These are the activations of a small neural network, seen along a few directions. Each row is one input.
In each table, some parts of the input vary, and every possible input appears once, in random order.
A made-up example of a description, with smaller parts first: ring(8) and (point or (values(2) and line(4)) or line(11)).
Shared parts are said once, and a part with two or three values counts as separate values.
(in the rows, 128 means zero)

Other details of the inputs shift rows strongly along three fixed directions, in all tables alike. That doesn't count.

Table:
R1: [ 72  95 145 131 114 105 143 129 107 101 113 136 138]
R2: [137 105 138 125 149 123 111 161 175  98 111 150 130]
R3: [160 141 107 134 124 126 131 112 137 136 147 127 124]
R4: [110 116 107 169 127 168 100 123 133 143 141 115 113]
R5: [117 114 101 174 131 160 105 123 127 128 142 128 101]
R6: [124  99 102 166 131 150 108 113 132 131 145 122  95]
R7: [113 142 145  98 121  94 171 140 101 105 111 136 154]
R8: [116 107 101 170 125 155 107 118 136 140 147 132 101]
R9: [166 159 150  78 151  99 110 164 176 109 107 138 150]
R10: [106 114 114 170 129 153  94 126 136 146 149 114 110]
R11: [ 49 112 127 141  95 104 165 104  56 114 129 117 143]
R12: [133  59 160  88 136 143 118 161 151  83 131 165 130]
R13: [127  96 109 171 121 146 111 108 141 138 152 126 102]
R14: [154 142 117 128 122 133 124 114 142 149 145 114 131]
R15: [122  98 119 164 121 154 105 108 144 148 149 111 106]
R16: [111 115 102 170 132 137  88 121 128 122 148 123 100]
R17: [138 156 113 133 131 132 114 133 135 146 144 117 135]
R18: [ 60 112 138 143 106 128 180 103  48 116 118 124 134]
R19: [136 102 151 112 141 138 110 155 181 122 106 144 126]
R20: [ 82  88 161 119 125 128 148 128  98 113  96 120 128]
R21: [129  74 156 113 146 123 130 149 166  87  92 147 117]
R22: [ 59  98 141 127  99 124 178  98  60 128 121  99 134]
R23: [ 97 146 149  94 106 104 193  99  58 137 118 109 154]
R24: [ 88  80 161 119 115 124 158 117 111 108 109 112 131]
R25: [116  83 153 121 150 121 122 162 168  81  97 150 130]
R26: [195 232  96 104  98 110 151  97 105 198 174 112 154]
R27: [118  77 157 115 137 127 128 157 172  97  95 161 125]
R28: [ 50 114 145 136 102 121 170 109  53 124 122 100 136]
R29: [127 101 109 167 139 151 107 108 128 131 143 126  92]
R30: [133 157 117 131 126 121 102 128 137 146 145 120 134]
R31: [118  83 151 122 143 134 128 162 169  86  91 156 134]
R32: [180 142 147  74 147 112 130 157 186 122 105 140 152]
R33: [145 194  79 154 110 125 130 108  93 172 176 120 132]
R34: [141 159 122 131 137 120  95 126 120 142 135 117 126]
R35: [162 141 110 133 125 126 129 115 134 135 146 126 119]
R36: [101 144 151  90 117  92 154 135 109 115 110 122 165]
R37: [113  69 141 157 156 132  73 147 160  91 107 143  97]
R38: [121 109 109 168 139 156 105 114 126 130 142 130  92]
R39: [148 144 115 126 124 134 123 120 140 157 143 119 129]
R40: [147 155 121 127 138 141 119 121 129 147 137 120 120]
R41: [151 137 161  85 154  90 126 159 160  87  95 157 145]
R42: [125 101 119 160 137 154  96 112 123 145 136 109  98]
R43: [115 112 113 162 132 163 100 118 132 141 139 111  97]
R44: [184 207 123  98 139 107 123 140 123 155 135 123 149]
R45: [153 137 171  81 154 120 136 163 164 103  86 147 150]
R46: [106 148 161  89 128  93 152 129 100 112 107 124 155]
R47: [143 158 115 132 130 145 118 131 130 144 136 119 129]
R48: [202 230  79 111 104 104 158  97 103 179 176 120 152]
R49: [114 138 147  99 109 107 175 140 108 118 105 151 160]
R50: [144 102 138 117 149 132 117 154 173  99 106 149 117]
R51: [ 97 153 138 110 102 103 192 114  44 126 110 128 156]
R52: [169 154 154  83 145 108 120 170 182 125 109 148 154]
R53: [159 146 128 128 133 134 122 109 132 146 143 115 121]
R54: [176 203 110 101 121  92 125 136 135 148 146 146 152]
R55: [163 142 113 135 125 126 130 113 132 135 144 126 116]
R56: [119  78 150 115 143 128 129 157 172  88  94 153 127]
R57: [180 199 116  91 125 117 138 135 143 163 139 130 152]
R58: [113 117 106 171 133 137  88 120 128 121 144 124  98]
R59: [153 140 108 132 121 126 127 120 137 150 144 138 123]
R60: [ 60 105 133 136  98 122 183 102  54 117 119 118 128]
R61: [142 160 124 134 142 133 112 128 126 142 141 118 125]
R62: [156  94 144 118 154 124 112 147 163 105 101 147 114]
R63: [152 193  85 153 120 123 123 107  77 166 165 117 123]
R64: [158 145 123 128 126 134 123 113 135 145 142 111 121]
R65: [ 55 108 128 143  97 128 183 107  56 115 119 121 142]
R66: [126  86 121 133 123 177  88 126 121 136 178 126 110]
R67: [136  95 115 170 132 145 103 108 126 131 141 123  93]
R68: [116 115 106 175 135 147  99 124 126 126 145 124  97]
R69: [115 144 152  99 129  95 171 134  96 106 109 139 151]
R70: [142  94 152 111 141 132 112 149 182 123 108 141 126]
R71: [107 119 116 164 134 144  81 120 130 132 143 109 102]
R72: [153 141 106 133 124 126 129 120 137 147 145 134 125]
R73: [110 116 108 168 130 168 100 121 133 140 141 114 111]
R74: [170 155 137  87 148  92 117 162 176  99 110 154 151]
R75: [112 111 107 161 130 163 102 117 136 142 143 111 105]
R76: [194 192 101  95 129 106 145 126 138 147 142 136 148]
R77: [145 159 118 133 130 146 118 130 129 144 133 119 126]
R78: [126 124 153  94 104  93 182 123 113 121 114 142 154]
R79: [155 143 117 128 125 134 125 113 140 146 145 112 129]
R80: [150 157 108 140 130 139 125 130 126 133 135 135 122]
R81: [124  76 166 106 147 131 123 150 170  96  90 132 121]
R82: [117 143 160  92 124 112 163 138  95 122  95 127 157]
R83: [104 115 116 165 125 143  81 121 136 145 149 118 110]
R84: [ 86  80 141 124 115 118 164 121 109 105 109 131 134]
R85: [ 74  89 151 119 116 131 156 128 112 114 105 120 138]
R86: [ 83 153 143 104  92 112 192 116  64 141 118 117 169]
R87: [104 117 109 164 133 145  83 119 134 133 147 109 111]
R88: [156 125 150  80 145 108 146 162 173  94  92 158 148]
R89: [118 102 108 160 131 158 103 111 137 143 144 108 105]
R90: [ 87 151 141  94  98 108 193 111  60 135 118 109 156]
R91: [186 147 146  83 154 107 128 162 166 110  97 158 138]
R92: [146 154 106 141 124 137 126 132 134 142 140 141 131]
R93: [141 156 118 134 122 144 118 132 136 156 138 129 134]
R94: [107 115 110 168 134 155  95 124 133 137 147 109 110]
R95: [137 104 144 126 143 122 110 162 175 107 112 157 127]
R96: [179 208 116  96 134 109 130 141 133 151 142 121 151]
R97: [131  98 125 163 133 153  97 107 128 142 139 108  98]
R98: [ 95  80 158 127 122 117 164 111 103  99 109 131 124]
Description of these inputs: values(2) and (point or (line(6) and line(8))).
Changing only the values(2) part turns R76 into R89. The same change can be made to R63. Which row results?
> R44
Changing only the values(2) part turns R32 into R84. The same change can be made to R82. Which row results?
> R51
Changing only the values(2) part turns R72 into R39. The same change can be made to R56. Which row results?
> R85
Change only the line(6) part in R54. List by row number the other rows that result.
> R27, R49, R59, R78, R95
Change only the values(2) part in R77. List by row number the other rows that result.
> R80

Table:
R99: [ 93  90  96 191 103 157 144 105  95 138 133 148 100]
R100: [186 189  86 151 133 148  98 101 159 172 166  93 110]
R101: [ 98  44 145 133 134 133  91 146 168 101 128 128 117]
R102: [102 108 146  97 105  99 137 130 115 116 128 127 149]
R103: [169 175  88 138 126 125  72 113 142 177 189 126 113]
R104: [ 58  38 154 182 116 136  84 116 115 114 144 125 102]
R105: [ 65 163 143 134 135 106 126 152 113 111  87 114 152]
R106: [166 126 196  74 160 104 122 165 147  95  87 152 144]
R107: [136 158 105 112 112  98 179  99  80 117 138 130 147]
R108: [ 83  96 119 180 114 158 136  97 110 151 134  94 105]
R109: [189 188  85 150 137 132  78 103 144 178 159  96 105]
R110: [ 89 211 122 116 129 122 138 150  65 131 119 119 162]
R111: [193 194 106 165 142 123  71 101 137 182 163 105 106]
R112: [ 96 209  99 135 122  89 152 144  71 113 123 142 157]
R113: [139 132 174  79 149  85 135 137 151 116  86 130 137]
R114: [ 75  88 110 162  98 152 121 100 112 133 169 104 117]
R115: [137 161 109 114 108  86 168 106  71 121 132 133 137]
R116: [173 179  84 136 111 146 109 124 152 188 180 138 137]
R117: [144 111 160  61 132  99 137 155 177  94 111 144 169]
R118: [138 157 107 113 113  88 176 109  74 124 138 129 140]
R119: [198 138  93 146 154 143 100 142 194 118 144 153 102]
R120: [159 115 178  69 143 137 152 179 167 110  70 167 152]
R121: [126 167 139  94 124 114 151 111  63 145 132 119 134]
R122: [170 129 111 143 154 164  66 132 149 138 144 118  92]
R123: [ 89  93 115 159 127 174 120  96  85 129 146  97 106]
R124: [175 129 109 135 126 155  81 154 202 159 146 160 125]
R125: [104 111 150 111 127 114 155 110 121 115 103 101 142]
R126: [121  53 165 123 160 170 102 156 182  79  99 131 104]
R127: [134 161 109 114 106 103 187 104  86 116 140 130 142]
R128: [128 163 130  99 113 138 177 117  80 141 135 111 146]
R129: [ 86  94 119 169 118 185 133 110  89 152 138 119 106]
R130: [ 75  85 110 168  97 157 127 108 111 147 165 116 120]
R131: [186 137 109 172 153 120  73 127 152 124 150 153  92]
R132: [132 159 130  94 121 121 161 117  67 141 134 105 144]
R133: [161 115 152  88 141 104 169 165 171  93  83 184 149]
R134: [ 80 161 141 107 127  96 118 178 132 105 114 141 175]
R135: [217 142 131 122 171 148  78 166 249 146 106 150 117]
R136: [ 99 106 145 100 103 118 161 133 130 118 132 129 154]
R137: [ 80  41 121 185 128 155 134 122 130  95 121 143  92]
R138: [132 166 115 113 116  82 165 103  70 128 135 142 130]
R139: [130 128 159  95 130 112 165 133 150 117  96 116 145]
R140: [ 71  45 142 170 138 144 107 112 130 116 112  92  95]
R141: [101  56 157 156 134 158 115 143 177 122  81 137 108]
R142: [146 119 168  77 142 135 161 161 146 107  92 143 150]
Describe the family of inputs behind these rows.
> values(4) and (point or line(10))
Changing only the values(4) part turns R119 into R136. The same change can be made to R138. Which row results?
> R103
Changing only the values(4) part turns R120 into R124. The same change can be made to R132. Which row results?
> R101
Change only the line(10) part in R109. List by row number the other rows that result.
> R100, R108, R111, R113, R125, R135, R139, R140, R141
Change only the values(4) part in R142. List by row number the other rows that result.
> R108, R130, R137

Table:
R143: [150 141 125  89 122 113 147 158 163 134 118 157 157]
R144: [161 121 119 136 148 158 104 116 167 140 133 110 112]
R145: [143 175 121  99 108  92 183 114 100 125 138 139 168]
R146: [122 169 109 152 122 132  83 113  99 168 175  92 128]
R147: [ 94  65 159 122 122 148 138 129 161 130 102 117 126]
R148: [ 91 102 142 143 124 133 154 110  74 125 131 112 115]
R149: [154 124 124 122 131 155 100 145 182 150 140 149 122]
R150: [106  68 159 129 138 149 132 135 137 104 112 129 129]
R151: [160 118 124 141 132 160  99 139 162 144 146 126 118]
R152: [164 127 120 125 147 155  98 136 167 127 138 144 120]
R153: [ 81  88 159 131 135  95 100 148 154  83 111 133 135]
R154: [116 172 102 147 121 131  78 112 101 162 173 103 122]
R155: [160 145 161  69 122 114 160 157 158 141 113 145 170]
R156: [ 63 114 146 134 117 117 120 105  91 134 127  78 130]
R157: [ 81 104 115 146 121 120 155 116  77 113 127 129 115]
R158: [117 174  91 166 116 109  88 107 111 151 178 107 125]
R159: [139 168 142  83  98 114 180 128 104 164 134 127 173]
R160: [105 188 111 176 167 173  77 180 154 130 102 131 126]
R161: [167 156 152  66 135 108 153 149 137 104 106 150 151]
R162: [143 118  97 142 128 149 102 145 175 148 143 147 121]
R163: [161 143 156  81 120 118 157 151 140 129 117 135 161]
R164: [ 99  76 154 128 145 135 127 136 130  94 107 141 105]
R165: [167 131 108 144 152 123  91 144 157 123 118 155 108]
R166: [ 56 116 121 142 113 107 117 123  84 120 135 111 135]
R167: [ 88  69 154 122 118 150 130 141 152 122 113 145 128]
R168: [140 174 111  89 112 101 180 125  92 130 131 139 167]
R169: [104  66 159 124 126 146 137 129 153 114  99 112 121]
R170: [112  73 166 142 143 129 119 135 126 106  94 135 113]
R171: [156 129 117 140 153 147  95 132 149 129 141 139  95]
R172: [142 174 123  99  94  91 184 122 105 133 138 137 166]
R173: [150 156  96 147 124 150 125  90 105 159 153  90 107]
R174: [164 127 120 125 147 155  97 136 168 127 138 144 119]
R175: [131 153  85 164  99 136 129 104 127 171 175 129 126]
R176: [160 149 133  73 122 101 160 162 151 113 108 155 164]
R177: [ 33 166 128 174 133 159 132 157  80 121  90 115 140]
R178: [122 169 109 153 123 131  82 113  99 167 175  92 128]
R179: [169 133 128 135 152 135  87 135 155 130 120 150 104]
R180: [103  69 139 122 125 132 135 156 154  94 102 149 129]
R181: [166 148 154  82 135 113 154 145 128 113 113 133 151]
R182: [ 81 100 110 143 111 135 156 112  85 117 132 127 132]
R183: [169 130 111 144 142 128 104 136 171 106 138 145 112]
R184: [147 162  89 178 119 116 115  96 100 151 156 131 107]
R185: [143 161  85 170 124 122 125  99 104 145 169 125 104]
R186: [104  66 149 133 127 157 114 143 156 107 115 142 114]
R187: [168 148 158  65 126 112 162 141 160 129  99 123 158]
R188: [154 177 145  96 119  93 169 118  76 145 116 128 154]
R189: [131 155  85 164 100 135 129 104 126 171 175 129 127]
R190: [106  67 158 129 137 150 131 135 137 104 113 129 129]
R191: [ 89 102 139 137 126 130 159  96  85 128 118  96 109]
R192: [ 82 103 114 147 122 121 154 115  77 113 128 128 114]
R193: [145 161  99 159 124 138 106  99  91 161 151 127 104]
R194: [162 151 154  65 121 112 156 155 149 120 111 151 160]
R195: [160 119 119 136 147 159 103 116 169 139 133 110 111]
R196: [156 124 104 155 139 139 103 125 168 120 149 142 118]
R197: [ 86 103 122 154 106 119 158 104  86 103 134 125 122]
R198: [ 84 102 112 144 111 128 154 116  80 107 127 126 122]
R199: [158 153 133  95 136  86 147 147 125 112  95 158 146]
R200: [163 126 114 143 129 131 107 141 182 123 142 147 122]
R201: [ 74  87 161 124 136 123  89 145 135 101 116 124 127]
R202: [137 141 109 133 149 116  63 154 168 123 138 131 126]
R203: [151 155  99 153 121 152 119 105  96 156 166 106 114]
R204: [160 155 144 105 131  77 151 136 133 107 103 159 145]
R205: [174 126 125 126 152 147 103 127 171 127 123 113 106]
R206: [111  81 160 109 126 140 141 134 168 132 100 121 133]
R207: [166 127 100 135 148 138  98 147 165 111 131 144 111]
R208: [ 88 101 139 138 126 130 159  96  85 128 118  96 109]
R209: [ 87  84 174 111 144 114 100 141 153 102  95 101 130]
R210: [ 94 103 143 145 120 124 148  92  81 134 104 102 112]
R211: [153 178 143  91 121  91 173 103  87 148 103 111 147]
R212: [163 124 125 146 156 147  97 134 149 133 142 127  99]
R213: [144 181 125 102 117  78 183 118  91 122 134 139 149]
R214: [ 85 103 131 136 110 141 149 108  78 114 131 121 118]
Describe the family of inputs behind these rows.
> values(2) and (point or (line(5) and (point or line(6))))
Changing only the values(2) part turns R203 into R181. The same change can be made to R204. Which row results?
> R184
Change only the values(2) part in R188. List by row number the other rows that result.
> R170

Table:
R215: [154 137 149  96 146 115 107 150 175 125 111 125 139]
R216: [ 86 164 105 129  90  98 182 109  53 137 149 125 155]
R217: [ 49  94 146 147 108 144 145 106  64 136 121  92 123]
R218: [148 176  92 140 115 117 141 104  75 146 155 127 130]
R219: [189 148 118 123 164 134  84 178 204 115 121 168 122]
R220: [ 81  61 140 179 140 159 101 113 111 114 123 112  84]
R221: [143 184  92 146 121 125 151 101  81 147 140 118 126]
R222: [106 121 150  92 127  99 153 158 128  90 102 161 156]
R223: [155 143 152  97 156 133 115 154 173 126  94 120 138]
R224: [180 195  93 149 143 142 108 104 119 168 153 106 111]
R225: [160 201  90 146 125 154 101 126 128 178 164 114 129]
R226: [ 98  75  99 193 141 163  66 137 160 113 150 142  86]
R227: [117  63 118 150  93 180 152  94 135 158 156 118 113]
R228: [106  70 124 179 149 178  56 128 156 135 138 108  87]
R229: [232 104 136  86 143 160 116 136 228 152 133 136 118]
R230: [ 90 167 128 108  96 110 163  98  54 156 145  92 153]
R231: [170 140 152 103 158 121 118 147 158 114 104 136 123]
R232: [129 116 168  89 137  91 155 137 127  97 100 129 145]
R233: [123 117 153 102 127  83 159 138 128  91  92 150 144]
R234: [156 195  87 150 117 134  96 119 138 179 169 116 134]
R235: [149 176 109 130 122 120 134  99  78 157 155 110 129]
R236: [110 125 154  97 131 107 163 162 129  94  89 159 151]
R237: [ 77  58 136 174 136 149  97 108 116 108 133 111  87]
R238: [ 90 166 129 116  93 102 166  95  60 162 136  93 154]
R239: [166 190  71 153 126 136 103 125 120 162 173 139 126]
R240: [192  93 129  92 123 137 163 139 192 125 127 170 132]
R241: [ 86 169 122 119  90 119 169 110  52 156 145 109 165]
R242: [206 145 121 123 168 130  85 163 194 110 117 159 111]
R243: [180 189  94 139 136 131  95 105 117 164 170 114 112]
R244: [ 80  64 123 188 135 157 111 118 111 102 119 128  84]
R245: [165 193  95 131 130 142  88 114 125 178 169 103 124]
R246: [124 117 154  92 132  94 155 143 119  84  97 153 144]
R247: [ 62  71 115 191 133 163 113 128 124 110 117 132  98]
R248: [104 126 162  91 120 103 149 152 141 109 101 135 165]
R249: [124 117 152  93 130  91 156 142 122  83 100 150 144]
R250: [ 77  58 136 183 133 141  99 105 122 116 125 112  88]
R251: [107 125 162  89 122 105 151 156 140 107 105 133 166]
R252: [172  76 169  69 118 121 196 112 149 118 107 140 137]
R253: [192 146 133 106 163 131  73 161 209 132 127 126 126]
R254: [ 92  77 115 184 138 175  58 136 167 127 149 120  95]
R255: [108 129 168  89 126 117 151 161 133 111  95 137 162]
R256: [ 19  46 133 176 106 130 144 118  88  94 117 132 115]
R257: [160 191  72 158 120 122 104 120 132 164 168 137 124]
R258: [124 116 151 100 128  86 160 139 125  87  96 148 144]
R259: [104  78 126 182 151 184  62 130 158 136 130 105  80]
R260: [185 136  90 124  91 138 187  75 100 166 169 130 120]
R261: [145 148 145 106 147 136 119 162 176 123 100 134 147]
R262: [126 118 167  91 135  89 153 133 128  99  97 132 144]
R263: [ 81 171 123 115  88 117 166 109  55 153 148 110 163]
R264: [126 115 151  98 130  88 161 143 124  85 100 146 145]
Describe the family of inputs behind these rows.
> ring(5) and (point or line(9))
Changing only the ring(5) part turns R250 into R257. The same change can be made to R232. Which row results?
> R216
Change only the line(9) part in R244. List by row number the other rows that result.
> R218, R221, R233, R242, R246, R249, R258, R264
Change only the ring(5) part in R263. List by row number the other rows that result.
> R222, R243, R245, R246
Change only the ring(5) part in R260. List by row number the other rows that result.
> R227, R229, R240, R252
